Each row below holds a small network's activations on one input, seen along a few directions.
Each table varies a few parts of the input and shows all the possible inputs, shuffled.
Descriptions start from the smaller parts, as in this example, which fits no table here: one of 4 places along a line, together with either a single point or one of 9 places around a ring or (one of 3 separate values, together with one of 8 places around a ring).
Shared parts are said once, and a part with two or three values counts as separate values.

Other details of the inputs vary at random and push rows far along two fixed directions, the same in every table; ignore that.

Table:
R1: [-24 -22  49 -19 -33 -27  -2  11  69  -1 -49]
R2: [ -8  10  48 -15  -1 -11 -41  53  16 -37 -24]
R3: [-16 -16  16   8  37 -25 -49 -37 -51 -26 -51]
R4: [-45   5 -22   9  -8  -5  48 -20 -24 -17 -76]
R5: [-28  43 -26  15  41   8 -19  14 -35 -10 -55]
R6: [ 32 -65 -34 -45  -5  21 -34  40  -2  47  92]
R7: [-11  40  -6  45  26 -11 -53 -17 -28 -15 -49]
R8: [ 20  23  19 -10  18  22  17  39  41  25  46]
R9: [ -4  36  63  25  36  30   7  32  43  29 -13]
R10: [  8  29 -83  11  16  43 -23 -34 -34   3  37]
R11: [-12 -22 -32 -24 -25  -2  10 -70 -45  11  72]
R12: [ 43  32 -48 -10 -11 -28  24 -39 -40 -30  45]
R13: [ 30 -16  15 -51 -15  32  32   6  60  19   1]
R14: [-59   2   6   5  11 -20  22 -23 -71  32 -48]
R15: [  7 -25  56   3 -26  12 -32  50  24 -39 -40]
R16: [-40  35  -4  21  -3 -54  15 -15 -34 -39 -43]
R17: [-55  47 -25  33  29 -19  25  -5 -26   1 -43]
R18: [ 34 -20 -58  -8  21 -20  29 -29 -67  43  39]
R19: [-32  -2   6 -13  23   7 -21  -4 -81  21 -59]
R20: [-43 -41  50   3  16 -26   4  56  12  51 -16]
R21: [  1  19 -32  63  24 -20 -44  -5 -29  -6 -64]
R22: [-33  17  52  23   1 -38 -17  44  50   5  -4]
R23: [  1 -17   5  43 -19 -15 -17  28  63  28  45]
R24: [-20 -26 -14   9   6 -40  -5 -64 -33  -9  23]
R25: [-54  18  49   3   4  17  16  28  36   1 -18]
R26: [-45   7 -28  -8  -5  -8  39 -37  -5  -5 -88]
R27: [-26  13  49 -16  15  46 -27  49  29 -10 -27]
R28: [ 24 -42 -74  -5  23 -24 -36 -32 -57  -1  35]
R29: [ 49 -21  42  -2 -37   7  18  21  33 -19  28]
R30: [ -9  12  54  -4   1   5 -51  32  23 -25 -25]
R31: [ 66 -30   0 -55 -46   4   8 -12  68  10  56]
R32: [ 15   2  10 -17   9  -2  16 -64 -59   9  15]
R33: [-13   0  32  -5 -30  -8  -9  10  49  -6  51]
R34: [-15   2 -15  12   1  32   8   7 -45 -41 -77]
R35: [-21 -23  63  20 -39 -14  10  36  39 -26 -26]
R36: [ 40  21 -80  38  18  20  33 -33 -21  28  34]
R37: [ 23 -14 -47 -15 -28  -6 -18 -26 -29 -37 -23]
R38: [ 45  40 -49  32   6 -12   0 -61 -25   5  51]
R39: [ 50  16   2  -6  -6 -13  -5  14  36  13  82]
R40: [-32  34 -48  35  11  13  16 -33 -11  15  21]
R41: [ 34  14  46 -11 -11   2  -3   8  40  -4  45]
R42: [ 23 -12 -54 -32 -25  -9 -27 -42 -11 -25 -35]
R43: [-57  37 -10   9  11 -14  39   2 -29 -25 -45]
R44: [ 72 -33  -7 -40 -51   7  18  -4  44  -2  78]
R45: [ 35 -44 -40 -60 -41  62  -5  23  35  -4  65]
R46: [-22 -25  84 -30   9  21 -49  19  -2   5 -21]
R47: [  4  17   7  22   7  16  56  -9 -37 -25 -68]
R48: [ 12  41 -25  -3  15  23  37 -35 -29  -6   9]
R49: [-34  18  60  42   2 -19 -26  24  55  13  -3]
R50: [  3  -1  38  18  42 -41   0 -52 -44 -11 -42]
R51: [ 25  11  49  54  18 -18 -10  32  44  24 -24]
R52: [ -5  15  45   6  14 -13 -59  59  34  -7 -17]
R53: [  30  -19 -107  -58  -27   40    1  -48  -13   -8   21]
R54: [-12  13  28  -3  29  -9  27 -19 -73  36 -50]
R55: [-15 -31  15  -6 -41  35  37  34  40  -8  29]
R56: [ 39   1 -66 -23 -16  21  58 -45 -30  -8  12]
R57: [  0 -36  20 -18 -53 -13   9  16  54  -9  23]
R58: [ -6  24 -53 -24   8  22  -1   2 -43 -33   1]
R59: [ -5  27  64 -17  19  14  31  54  28  -7 -19]
R60: [  8 -71  -7 -15  -9 -26 -11  15  39  31 103]
R61: [  7   9 -74  35  22  31 -18  -2 -22  12  -6]
R62: [-39  -1  29  48  14  13   7  51  58  36 -20]
R63: [ 60 -57  -6 -24   8 -15  -2   4  24  31 106]
Description of these inputs: one of 3 separate values, together with either one of 5 places around a ring or (one of 2 separate values, together with one of 8 places along a line).
- The inputs of R15 and R35 match in every part but the choice among 3 separate values. If R34 is changed in the same way as R15 into R35, which row does it become? => R55
- The inputs of R53 and R26 match in every part but the choice among 3 separate values. If R46 is changed in the same way as R53 into R26, which row does it become? => R11
- Change only the place on the line of 8 in R59. List by row number the other rows that result. => R8, R9, R13, R36, R47, R48, R56
- Start at R28 and move only the place on the ring of 5, one step at a time. The first step leads to R6. Which rows follow, in order? => R19, R46, R3
- Change only the choice among 3 separate values in R19. List by row number the other rows that result. => R14, R54

Table:
R64: [-23 -21  54   6   6   3   1  21 -16  13 -81]
R65: [-17  10   2  22  -3 -16  -1 -28  -7 -16  -9]
R66: [ 33   2 -16  -6  -9  30   5  27  18  -2  51]
R67: [ 20 -45  -7 -36 -15  17 -10  -1   2  18  44]
R68: [-12  34 -29  34  38 -11  10 -57 -72   0 -40]
R69: [ 47   8 -82   2 -20  -5  36 -50 -40 -12  72]
R70: [-21  27 -39  33   2 -34  31 -40 -65 -33 -45]
R71: [ 30 -29 -31 -55 -16  15 -10 -19 -12   5  86]
R72: [ 15 -35  34 -27 -15  26 -29  42  44   1  -1]
R73: [ -1  -6  42 -25   0  24  16  35  51  37  15]
R74: [  2  34 -41  38  30 -14 -16 -35 -46  -8 -45]
R75: [ 18  10  42   0   1  19 -30  48  46  11  25]
R76: [  7  -8  -7 -16 -35  -1  15   4  28  -2  55]
R77: [-42  11  53   4  -6 -16  18  20  37  -3 -67]
R78: [-27 -11  27 -25 -10  17  11  28  40  25  10]
R79: [ -8   8  68  -5  17 -25   0  10  -2 -27 -67]
R80: [-10  29  64  31  18 -30  -6  14   5  -2 -55]
R81: [ -6  48 -59  17  16   0  27 -43 -45 -10 -68]
R82: [-46  17  56  20  23 -17 -19  25 -12   8 -49]
R83: [ 24 -34 -63  -5 -26 -21  -1 -21   9   6  79]
R84: [ -9   9 -33   4   0 -39   5 -61 -66 -33 -61]
R85: [-10  26 -36  36  41 -28  -2 -52 -72  10 -41]
R86: [ -7  -8  31  -6 -13  25  -9  62  44  -8  21]
R87: [-19   9 -60  32  20 -26 -10 -19 -44 -13 -51]
R88: [ -7  -2  43   2 -18 -14 -18  24  36   0  26]
R89: [-19  -9  53  24  42 -22  -9  39  10  29 -55]
R90: [-13 -15  27 -12 -14  36  -1  45  61  -5  11]
R91: [ -8   2  38  28  34 -12 -20  47  24   9 -66]
R92: [-12 -22  43 -10 -23  11  16  29  63  -4  18]
R93: [ 20   4 -89  -3 -20  24 -11 -46 -20 -14  77]
R94: [ 32   0  -1  -5  -5  36 -19  12  39   6  61]
R95: [ -5 -12 -14  -6  -5  16  -9 -14   0  12  61]
R96: [-25 -22  32 -13  -3  23  13  28  35  13  15]
R97: [-11 -17  56  13 -11 -13   6  12   1  -6 -85]
R98: [ 23  12 -89  -6 -24  11 -17 -34 -29 -10  80]
R99: [-36   6  52  33  12 -37 -20  10  13  -5 -57]
R100: [-16   1  12 -20 -18  26   0  36  54   5  -1]
R101: [-19   0 -25  -7  15 -20  -3 -44 -71 -11 -49]
R102: [-16 -41  32  -6   6  -6 -20  50  41  32  26]
R103: [ 10 -11  33 -36  -5  17 -30  33  28 -15   3]
R104: [ 45  -6 -29  -6 -21  11   4 -33  19   5  93]
R105: [  2  30 -34  44  23 -43   3 -61 -55  -9 -45]
R106: [ -6   1 -43 -13 -12   5  18 -18 -25   9  44]
R107: [ 33 -46   7 -33 -35   5  -7   1  32   2  45]
R108: [ -7  37 -20  28  32 -21   2 -37 -68   7 -30]
R109: [ 19   2 -16 -16  -3  15  19   0  -2  23  52]
R110: [  6 -26  37 -35 -15  21 -35  41  43  -7   5]
R111: [ -4  36 -33  15   4 -23  42 -50 -31  -7 -54]
R112: [-34  18 -42  33  28 -31  -9 -50 -72   1 -39]
R113: [ 16 -16  -5 -17  -1  31  25   2  20  21  52]
R114: [-12  23  67  17   9 -18  19  27  23  -1 -58]
R115: [10 -1 23 -5  1 36  8 34 49  2  2]
R116: [-22  16  57  22  34  -4  16  35 -13   8 -56]
R117: [ 32   4  -8 -19 -16  32   3  28  38   9  54]
R118: [ 29 -26  16 -45 -27  -1 -11   1  28 -11  56]
R119: [-20   4  66 -12  35  -9  -6  18 -19  -8 -63]
R120: [ 11  -5 -89  -9 -14   8  24 -39 -56  -2  78]
R121: [ -8  11  61 -11  24   4 -20  36   7 -25 -67]
R122: [ 16 -32  25 -15 -26  33 -15  37  30   4 -13]
R123: [ -3  29 -37  31  14 -19  46 -59 -48 -22 -56]
R124: [ 49 -13 -95   8  -9 -26  15 -55 -28   7  66]
R125: [  6   0 -57   7  -7   4 -28 -20  -9  -4  39]
R126: [  6   0 -24 -18 -26  25  -2  21  26  -3  48]
- The inputs of R81 and R111 match in every part but one. If R86 is changed in the same way as R81 into R111, which row does it become? => R70
- What is each input in this table made of? => one of 3 separate values, together with either one of 5 places along a line or (one of 2 separate values, together with one of 8 places along a line)
- Start at R79 and move only the place on the line of 5, one step at a time. The first step leads to R118. Which rows follow, in order? => R84, R107, R97
- Start at R73 and move only the place on the line of 8, one step at a time. The first step leads to R113. Which rows follow, in order? => R109, R116, R68, R108, R85, R89
- Change only the choice among 2 separate values in R88. List by row number the other rows that result. => R80

Table:
R127: [ 28 -55 -18 -42 -34 -10  13 -28   5  21  85]
R128: [ -5  48 -40  34  24 -19   3 -36 -50 -24 -78]
R129: [-12  31  32  23  25  11  18  25   8   8 -23]
R130: [ 10 -24  32 -15 -27   9  44  24  70  25  58]
R131: [-13   6  10  -5  -9 -29  18 -34 -42 -43 -84]
R132: [ -6  44 -96  46  21 -21  36 -61 -73  11  23]
R133: [ 37  -9 -86  -9 -41 -18  37 -71 -13  -5  82]
R134: [-13  -4  42  27  17 -31 -31  27  11  10  -4]
R135: [ 12  23 -66  20   9   8  25 -37 -18  20  64]
R136: [ 12   6   4  13  -3   3 -15   5  37  15  59]
R137: [ 13 -16  40 -43 -40  35  44  34  69   5  43]
R138: [-11  -7  28 -28 -15  56   6  69  73   9  30]
R139: [  5  14 -58  31  20 -33 -14 -61 -62 -10   2]
R140: [  7 -26   0  -8   4 -12 -27   6  -4  35  72]
R141: [ -2 -13 -12  11  -6 -46  19 -45 -32 -18 -28]
R142: [-30  -4 103   9  39  -9 -30  47   2  10 -72]
R143: [-17 -19  64   3  26  -9 -32  26  16  29  -2]
R144: [ 41  -8 -55 -40 -57  14  32 -43   7 -21  71]
R145: [-21 -17  32  -6  13  11 -23  23 -12   4 -64]
R146: [ -4  18 -58  -7 -14  21  -2 -17 -12 -25  -1]
R147: [-39  39  47  56  34 -38 -12  19   1   7 -65]
R148: [ 43 -20 -34 -23 -13  10 -25   0  10  -5  56]
R149: [-22  29  58  20  32  12  12  51  32   7 -74]
R150: [ 29  -2 -56 -10 -31  30  -4  -8  14  -6  47]
R151: [  9 -51  70 -64 -34  17   1  33  47   6  25]
R152: [ 11 -13  16 -18 -20  55  10  57  69  20  44]
R153: [ -2  51 -46  40  23 -20   7 -52 -65 -22 -43]
R154: [ -43    4   49    4   16   -1  -29   39    2  -30 -101]
R155: [ -52   -5   53  -10   23    5  -26   35  -15  -10 -101]
R156: [ 18 -16 -21 -21  10   5 -19 -10 -27   8   7]
R157: [ 23 -22  39 -13  -3  10 -33  36  39   3  49]
R158: [ -7  18 -73  26  10 -17  -5 -54 -88 -36 -76]
- What is each input in this table made of? => one of 4 places along a line, together with either one of 2 separate values or one of 6 places along a line
- The inputs of R131 and R151 match in every part but the place on the line of 4. If R158 is changed in the same way as R131 into R151, which row does it become? => R145
- Change only the place on the line of 6 in R139. List by row number the other rows that result. => R134, R148, R154, R157, R158
- Change only the choice among 2 separate values in R131. List by row number the other rows that result. => R141
- Start at R130 and move only the place on the line of 4, one step at a time. The first step leads to R133. Which rows follow, in order? => R141, R127
